These are the activations of a small neural network, seen along a few directions. Each row is one input.
Each table varies a few parts of the input and shows all the possible inputs, shuffled.
Descriptions start from the smaller parts, as in this example, which fits no table here: one of 5 places around a ring, together with either a single point or (one of 2 separate values, together with one of 4 places along a line) or one of 11 places along a line.
Shared parts are said once, and a part with two or three values counts as separate values.
(in the rows, 128 means zero)

Other details of the inputs vary at random and push rows far along three fixed directions, the same in every table; ignore that.

Rows:
r1: [ 79 137 154 157 224  84 105 127 139 238 107  81  72]
r2: [160 208 138 109  99 168 149 153 120  65 135 190 191]
r3: [179 107 124 172  85 167 141 146  88  81 140 138 146]
r4: [131 223 130 112 141 221 150 162  88 103 135 163 154]
r5: [ 46 153 129  84 173 124 113 110 169 182 117 122 129]
r6: [203  13 125 196  67  95 130 118  87 105 131  86  91]
r7: [132  82  90 110 125  66  96  64 180 133 134 129 150]
r8: [ 49 102 148 122 180 117 116 114 124 206 114  86  64]
r9: [168  53 139 161  64  98 145 155 113  96 134 104 115]
r10: [155 106  94 144  72 142 132 142 123  80 169 151 173]
r11: [148 216 179 120 126 195 169 190  77  98  98 136 108]
r12: [120  45 126 146  88  71 119 117 150 137 138 115 132]
r13: [102 229 145  68 193 165 144 118 140 145 100 156 125]
r14: [176 166 164 190 155 141 148 195  84 133 116  93  91]
r15: [115 185 173 123 176 173 142 128  77 156  98 121  99]
r16: [ 90  93 110 116 176 108 102  90 147 180 109 102  87]
r17: [143 100 174 162 147 172 144 166  39 157 110  69  29]
r18: [103 178  78  70 106 101 101  97 222  90 149 207 239]
r19: [126 110  90 100 113  71 100  68 202 112 153 177 197]
r20: [171  65 112 165  56 121 142 151 116  72 160 114 131]
r21: [ 99 216 106  72 134 167 137 143 167 100 129 159 180]
r22: [ 94 102 142  98 165  76 110  95 155 181 107 112  86]
r23: [103  72  70 108 118  81  97  93 182 137 158 126 143]
r24: [180 111 129 171  89 150 140 132  85  86 133 134 141]
Each input here is: one of 2 separate values, together with either a single point or one of 11 places around a ring.
Changing only the choice among 2 separate values turns r3 into r16. The same change can be made to r10. Which row results?
> r23
Which other rows does r21 become when the choice among 2 separate values takes its other values? List them by row number.
> r5

Rows:
r25: [ 65 176 109  85 171 136 138 124 172 146 143 109 126]
r26: [102 123 104  79 132 112 130  86 168 112 119 146 141]
r27: [114  67  99 103 109  95 103  73 153 143 144 142 131]
r28: [101 101  75 131 156  86  81  80 180 148 157 148 163]
r29: [119 119 173 173 176 115 137 146  95 201  99  84  72]
r30: [148 126  83 155 115 104 116 114 160 113 151 150 193]
r31: [113 117  98 117 122 132 106  85 150 133 149 156 148]
r32: [159 139 103 120 131 164 124 137 108  97 143 136 139]
r33: [138 140 115 126 132  85 110 122 173 142 140 151 153]
r34: [ 65  81  82 108 103 100  99 124 189 135 155 150 156]
r35: [109 178  87  97 188 140 103 115 149 144 133 140 141]
r36: [105 192 131 119 199 131 138 136 146 171  98 118 102]
r37: [ 95 191 160 123 188 124 125 135 140 181 111 139 108]
r38: [ 89 171  97  89 153 156 112  86 148 148 114 138 147]
r39: [115 104 141 101 127 122 132 109 116 133 125 135 111]
r40: [199 145 107 162  73 190 149 156  86  43 143 142 186]
r41: [115 102 116 138 150 137 111 105 126 144 129 120 137]
r42: [158 198 146 118 111 150 146 155 135  96 111 149 173]
r43: [163 215 134 136 117 157 151 159 132  97 118 152 177]
r44: [132 169 144 120 165 117 129 145 136 161 111 125 105]
r45: [164 109 197 173 114 124 143 163  87 137 118 112  85]
r46: [173  68 117 131  57  86 131 115 145  56 136 139 154]
r47: [136  17 164 143 100  60 113 109 106 143 124  97  74]
r48: [126  38 131 189 146  93 102 109 107 175 126  74  86]
r49: [ 93 100  96 104 105 130 117 158 150 126 138 128 122]
r50: [177 185 171 138  81 171 161 173  95  54 122 163 176]
r51: [101  65 111 141 105  86 123 112 161 145 171  93 146]
r52: [194 203 119 158 110 182 154 180  84  73 149 163 167]
r53: [154  76 156 193 133  91 135 144  97 172 107  68  77]
r54: [ 72 114 194 115 180 142 142 116  78 190  95 103  42]
r55: [132 153 101  81 114 157 133 108 132 105 133 161 148]
r56: [ 82  86 118 133 101 134 121 154 137 138 130 119 130]
r57: [158 124 130 104  95 145 154 133 104  85 130 146 132]
r58: [115 172 150 100 129 171 160 130  93 113 100 134 128]
r59: [168 231 130 156 133 200 164 177  79  90 116 139 159]
r60: [175 119  86 148 113 107 120 132 138 103 153 137 155]
r61: [145 213 141  89 144 148 139 152 147 117 114 160 152]
r62: [121  43 131 164  82 132 137 175 105 118 123  81  69]
r63: [170  52 173 173  73  86 130 137  99 107 112  90 102]
r64: [ 95 120 104  96 123 129 117  77 155 139 128 153 160]
r65: [ 76 184 101  95 117 179 134 167 141 112 118 145 162]
r66: [128  75  82 122 114 107 105  76 162 125 136 123 125]
r67: [101 146 120 114 146 160 119  98 126 152 120 134 132]
r68: [ 88 156 126 103 146 139 137 140 136 146 165 113 124]
r69: [ 98  85  92  99 113  98 102  62 174 136 149 162 155]
r70: [193  95  81 182  70 124 120 128 126  66 157 130 186]
r71: [197 104 162 192  98 120 157 171  95 108 115  96  86]
r72: [ 90 227 119 116 201 157 124 129 135 160 125 159 144]
r73: [128  69  97 114 102 108 120  81 151 119 129 127 122]
r74: [122 107 104 102 131  57 102  91 217 135 123 136 153]
r75: [ 80  97 112 113 114 131 114 156 141 143 138 127 113]
r76: [124 111 197 129 154 113 133 147  85 161  90  85  45]
r77: [ 75 184 103  74 206 157  99 101 147 164 127 149 138]
r78: [110 140 201 127 182 120 128 148  98 199  90  93  49]
r79: [114 208 181  94 160 157 137 151 108 129 103 146 115]
r80: [ 59 187 110  62 171 156 121  79 151 163  99 145 141]
r81: [135  46 155 181 141 129 115 126  72 158 131  88  64]
r82: [161 138  91 138 115  91 120 130 169 116 156 164 180]
r83: [129  73  90 118 110 105  96  81 150 138 152 136 132]
r84: [111  64 118 115 102  88 122  81 154 127 131 138 151]
r85: [134 129 119 155 141  92 122 126 152 150 141 143 142]
r86: [137 126 156 154 167 184 142 150  63 136 101  83  57]
r87: [102 168 128 101 146 153 149 154 125 135 154 105 115]
r88: [119  84 132 113 125  62 107  96 175 127 114 117 118]
r89: [126  90  56 130 141  83  89  82 192 120 147 129 157]
r90: [108 152 117 126 186 141 107 124 116 162 129 123 110]
r91: [160  88 188 157  87 131 154 151  57 103  99  93  88]
r92: [211 118 139 166  45 120 146 156 134  59 145 157 193]
r93: [ 96 148 157  97 139 125 130 114 127 130 104 141 139]
r94: [181 120 105 131  83 165 135 132 101  82 148 141 135]
r95: [116 106 124 143 101 121 138 138 135 118 181 117 141]
r96: [116 142 169 143 204 121 136 153  93 209  93  80  39]
r97: [207  63 162 155  49 117 152 161  70  64 132 116 108]
r98: [135 129 133 148 129  93 121 124 160 146 125 133 152]
r99: [132 215 123 135 177 176 148 152 111 126 108 127 117]
r100: [131 126 206 141 126 151 151 155  58 126 105 119  73]
r101: [139 145 171 131 114 127 134 140 118 102 126 150 133]
r102: [158 198 130 139  78 199 179 184  98  60 162 124 177]
What do these inputs look like to the network?
> one of 6 places around a ring, together with either one of 2 separate values or one of 11 places around a ring
Changing only the place on the ring of 6 turns r44 into r71. The same change can be made to r87. Which row results?
> r25
Changing only the place on the ring of 6 turns r80 into r27. The same change can be made to r43. Which row results?
> r33
List by row number the other rows that have the place on the ring of 6 in common with r92.
> r29, r30, r41, r48, r50, r51, r56, r64, r67, r84, r93, r98
Which other rows does r49 become when the choice among 2 separate values takes its other values? List them by row number.
> r87
Start at r66 and move only the place on the ring of 11, one step at a time. The first step leads to r86. Which rows follow, in order?
> r89, r99, r36, r71, r74, r88, r46, r26, r73
Which other rows does r44 become when the place on the ring of 11 takes its other values? List them by row number.
> r32, r35, r55, r57, r60, r61, r76, r94, r96, r97
Which other rows does r65 become when the choice among 2 separate values takes its other values? List them by row number.
> r102

Rows:
r103: [155  78 143 159  75 127 139 159 100 100 141 111 115]
r104: [119 124 120 142 158  80 117 109 161 160 136 120 127]
r105: [ 60  99  96  94 174  88  94  63 173 190 134 127 125]
r106: [ 70  89 113 111 165 104  98  94 150 178 129 115 112]
r107: [166 209 155 139 144 176 145 179  90 118 114 145 133]
r108: [ 55  68 113 114 174  86  89  83 153 199 119 101  95]
r109: [ 92 112 137 104 141 105 118 123 148 149 120 120 116]
r110: [ 79 202 122  69 155 148 135 127 168 135 117 157 158]
r111: [106 137 116  91 123 111 121 122 167 120 141 149 157]
r112: [107 159 150 102 161 149 127 115 114 145 115 133 110]
r113: [ 72 188 143  66 185 134 120 107 155 159 108 146 124]
r114: [117  82  78 121  86  90 101 108 182 105 157 145 177]
r115: [191  58 130 184  54 143 145 158  77  75 162 121 131]
r116: [109 104 208 165 175 170 148 146  27 195  76  59   7]
r117: [ 82 175 142 113 167 178 136 141 107 158 109 118 103]
r118: [151 104 145 173 134  99 128 134 120 148 121  89 115]
r119: [110  97 119 121 157 115 120 111 130 157 107  95  83]
r120: [213  69 150 178  29 121 163 167  84  55 151 126 132]
r121: [126 233  88  73 147 186 145 133 154  88 125 173 179]
r122: [ 89 128 106  77 153  88  98  71 186 146 132 152 153]
r123: [194  34 190 198  66 119 152 164  45 102 113  81  60]
r124: [105 194 146  94 141 161 152 152 121 125 120 143 131]
r125: [150  95  81 130  83 118 113 106 154  82 164 163 192]
r126: [104 220 129  72 156 162 138 115 140 121 119 169 158]
r127: [180 104 115 133  56 116 139 126 146  64 147 157 177]
r128: [143 139 126 143 143 100 121 124 148 135 139 120 152]
r129: [146 114 142 156 113 165 141 145  73 112 124 121 114]
r130: [131 155 105 134 142 101 123 115 176 128 138 145 167]
r131: [ 75 157 146 102 161 146 134 135 130 170 108 112  98]
r132: [147 195 172 130 134 207 162 159  62 108  98 134 109]
r133: [145  83 163 148 107 116 138 133 100 129 110 105  89]
r134: [ 82 114  97 102 154 112 105  80 167 163 130 136 142]
r135: [ 93  55 110 107 125  46  94  82 184 153 125 122 129]
r136: [128  52 107 139 105  85 102  86 142 130 136 124 134]
r137: [135 198 180 121 132 193 171 179  75 110  95 130 107]
r138: [103  76  86 124 118  96 103  91 168 139 143 132 153]
r139: [132  91  82 129  95 111 113  95 160 106 149 151 178]
r140: [141  61 111 146 101 108 115 107 126 120 154 127 136]
r141: [172 102 163 154  92 142 144 144  80  95 123 121 110]
r142: [ 90  46 112 127 117  65 101  98 170 165 130 100 112]
r143: [151  69 206 171 120 127 155 153  46 155 103  69  26]
r144: [ 85 195 144  87 159 159 142 143 135 140 103 138 129]
r145: [130 139 191 165 146 200 168 179  20 152 109  86  45]
r146: [119  55 111 130  95  78 108 113 160 130 154 117 131]
r147: [219  70 133 188  35 145 157 150  69  57 159 130 140]
r148: [198  71 117 177  61 137 141 157  86  67 143 105 118]
r149: [155  81  89 137  94 104 122 116 141 106 155 116 131]
r150: [ 50 139 148 105 198 145 114 121 117 199 107  99  71]
r151: [ 92  24 113 135 123  62  92  96 161 172 148  93  98]
r152: [138  84  66 115 101  90  99  98 181 100 157 135 164]
r153: [135 202 142 133 161 148 143 145 127 137 117 126 147]
r154: [ 97 208 123 106 190 125 117 120 160 156 113 133 159]
r155: [104 229 106  82 133 189 137 150 148  92 140 177 190]
r156: [135 137 124 109 113 128 130 108 143 111 125 149 151]
r157: [ 73 124 103  97 147 107 109 105 169 163 141 129 132]
r158: [123  83  92 111  85  74 109 108 185 101 146 148 176]
r159: [140  61  94 142 105  95 112 108 145 125 136  99 115]
r160: [138  71 108 138  99 104 116  94 142 124 139 129 141]
r161: [ 70 167 127 102 172 158 121 128 125 160 114 127 114]
r162: [ 94 146 137  99 191 143 126 124 117 168 107 102  72]
r163: [110 120 113 121 125 135 121 125 135 129 148 132 134]
r164: [104 109 129 112 145 109 107  91 137 148 112 127 117]
r165: [ 96 109 204 161 164 170 152 170  46 196  91  53   9]
r166: [167 214 130 112 100 201 159 147 106  64 129 178 180]
r167: [154 208 113 121  98 212 162 164 105  65 143 175 188]
r168: [176 100 158 159  90 150 142 143  74  93 127 121 111]
r169: [102 167 156  95 159 143 131 127 124 140 105 135 113]
r170: [ 95 155 143 125 199 111 110 124 143 187 106 122  94]
r171: [179 106 108 175  91  94 129 133 150  92 148 136 167]
r172: [107 231  87  65 161 177 129 129 160 102 137 167 173]
r173: [113 199 132 122 181 140 124 141 139 150 109 148 129]
r174: [111 209 122 100 180 134 119 128 156 165 111 152 146]
r175: [187 244 107 106 102 227 170 181 100  25 138 184 191]
r176: [124 221 133  89 138 181 146 131 125  99 109 170 164]
r177: [ 84 172 138 119 207 116 114 119 150 195  97 124  98]
r178: [ 74 170 127 100 169 157 129 125 126 165 127 127 112]
r179: [ 99 134 110  86 128  99 119 102 183 131 126 150 158]
r180: [116 152 166 135 130 169 149 173  79 131 108 108  90]
r181: [151 139 189 165 166 144 138 170  63 177 101  90  54]
r182: [176 106 108 172  94  92 124 134 148  90 149 137 167]
r183: [136 100 103 144 135  66 106 106 173 149 143 138 138]
r184: [100 105 202 167 166 176 152 166  36 196  92  53   6]
r185: [210 119 105 155  39 159 146 145 106  26 164 173 200]
r186: [128 151 183 125 138 159 155 164  79 130 108 114  84]
r187: [129  40 130 134  98  63 110 108 151 129 133 113 118]
r188: [184  76 126 162  89 130 148 146  89  96 139 102  98]
r189: [145  96  84 131 117  59  88 100 189 135 140 148 174]
r190: [138 219 132 124 158 149 145 144 132 126 129 141 164]
r191: [189  51 169 207 106 100 131 160  72 153 112  76  64]
r192: [178 237 126 114  95 227 168 168  87  39 145 192 197]
r193: [130  72 101 130  79  84 119 117 161 114 159 129 150]
r194: [165 155 116 150 118 117 133 139 148  95 151 150 172]
r195: [189  93 114 165  88  86 121 135 135 116 149 135 150]
r196: [127 231 107 107 161 150 133 137 166 121 126 180 178]
r197: [ 67 105  88  81 186  82  88  74 184 178 112 115 110]
r198: [112 104 133 142 173  78 103 113 153 182 124 115  96]
r199: [138 139 188 177 171 142 145 166  72 162 104  83  59]
r200: [142 100 102 117  97  99 115  89 155 108 149 151 161]
r201: [121 104  78 119  85 107 113 113 181 100 155 150 186]
r202: [179 163 124 126  75 160 147 142 112  49 134 172 182]
r203: [109 106 139 144 174  77 104 108 149 183 119  89 110]
r204: [204  70 119 179  57 140 148 156  91  73 147 102 116]
What do these inputs look like to the network?
> one of 6 places around a ring, together with either one of 2 separate values or one of 4 places along a line or one of 11 places around a ring
Changing only the place on the ring of 6 turns r160 into r192. The same change can be made to r130. Which row results?
> r194
Changing only the place on the ring of 6 turns r166 into r200. The same change can be made to r165. Which row results?
> r157
Changing only the place on the ring of 6 turns r120 into r179. The same change can be made to r183. Which row results?
> r196
Which other rows does r138 become when the place on the ring of 6 takes its other values? List them by row number.
> r106, r108, r115, r145, r167
Which other rows does r162 become when the choice among 2 separate values takes its other values? List them by row number.
> r172
Start at r131 and move only the place on the ring of 6, one step at a time. The first step leads to r193. Which rows follow, in order?
> r146, r103, r180, r142
Start at r203 and move only the place on the line of 4, one step at a time. The first step leads to r199. Which rows follow, in order?
> r170, r107
Which other rows does r188 become when the choice among 2 separate values takes its other values? List them by row number.
> r149
